A small network was trained on made-up records. Each row is its average activation on records with the value named, seen along a few directions.
Values that are neighbours, or in one group, have similar rows; names and order tell nothing.
Random noise pushes rows far along 3 fixed directions. That doesn't count. These rows show it; they differ only by the noise:
[ -91  281   61  -79 -246   -6   11 -133 -203   69   77   78 -191  187
 -138 -263 -116   38]
[  82  396   41  368  250   -2 -192  176  -40 -230  336  281   87 -529
  116 -179  -86  -74]
[  77  -53 -123  214  184  -24 -206  107  -94 -119  128  -20  265 -356
  -26 -202 -341   52]
[  30  738  186  366  138   56 -103  148  -86 -214  412  486 -154 -453
  152 -186  116 -172]
[ -74  -66  -77  -94 -255  123   13  -93 -364  162 -107  -81   -4  186
 -224 -268 -334   27]


Libe, 9 values:
m1: [-186 -294  153  -21 -255  245  198  106  -30   48 -532  210  163   16
 -479   56  112  -17]
m2: [  88   32  101   61 -120 -130   80  -19  109   17  -67 -125 -164  133
   99  169  124   76]
m5: [ 180 -180 -202  131  627  -82  -27  119  404 -168   42   40  258 -593
  598  255  340 -217]
m6: [ 172 -793 -412 -368  211 -150   30  152  532 -187 -142 -799  306   23
  117  562   44  391]
m8: [ -80 -344 -152 -518 -178 -148   42 -497  -36  388  -72 -389 -261  764
  217  -51   79  -20]
m4: [ 112  129  188  388  368 -233  -76  101  414 -473   83  301  223 -439
  208  442  430   60]
m9: [ 177  403   25  603  899 -214 -450  378  413 -376  685  401  149 -724
  494   69  189 -128]
m7: [ -79  108   20 -192 -331  310  107  126 -418  262   70    9 -176  178
 -269 -206 -312 -173]
m3: [ 131   67  154  564  257  302  -49  313 -115 -117  -87  297  340 -650
  -53   69 -115 -228]
The values of Libe form a 3 by 3 grid.
Fewest steps between m8 and m7?
Answer: 2
A value of Libe combines one of 3 hidden first parts with one of 3 second parts; all combinations occur once.
m3 and m5 share the first part; m3 and m1 share the second. Which value has the first part of m1 and the second part of m5?
Answer: m6

Dobe, 13 values:
u11: [ -29 -748 -179 -425  -20 -270 -155 -521   15  234 -136 -626  106  648
 -108 -218 -322   89]
u13: [  65   18 -113  -46  281 -352    6   60  348 -291  254 -244   -9  -83
  403  222  215  205]
u8: [  35  298   86  369  171 -107 -120  144  -53   31  122  378 -142 -275
  258 -142   59  -66]
u6: [-181 -118  -84 -498 -273 -308  -76 -178  151  169  -41 -175 -147  370
 -243 -352 -197  252]
u10: [-139 -560 -226 -439 -172  -32  -37 -294 -239  293 -207 -432   40  581
    4  -39 -237   36]
u4: [ 147 -321 -316  108  250  182  -63  262  -59  -97   75 -200  312 -227
  296  265  -34 -133]
u2: [-144 -248 -260 -542 -131 -149   -2  -22  366   -4  -22 -458   50  107
   20   87   95  161]
u9: [  86  218  217  270 -227  148  183 -137   23   73 -270  127 -147  117
  -43  221  308   36]
u7: [ -20   33  124 -145 -324  272  171 -118  102   98 -354  112   81   77
 -346  112  130   12]
u12: [  77  -77  -20  369  480 -315 -290  208   24 -150  146   63  121 -348
  186  -32 -239  -33]
u5: [ -12  406  239   -2  -93 -234  -36  -47  171 -208  345  187  -81  -86
 -323 -256 -100  216]
u3: [ -19  588  202  134  140 -293  -13   81  243 -327  505  246  -29 -296
 -162 -157  -27  155]
u1: [ 146 -415    9  227  -41  428  117   76 -263   98 -489   24  192   26
 -184  226  -68  -12]
The values of Dobe form 5 separate groups.
List the group mates of u3, in the order listed.
Answer: u5
List the group mates of u4, in the order listed.
Answer: u13, u2
List the group mates of u7, in the order listed.
Answer: u9, u1
List the group mates of u10, in the order listed.
Answer: u11
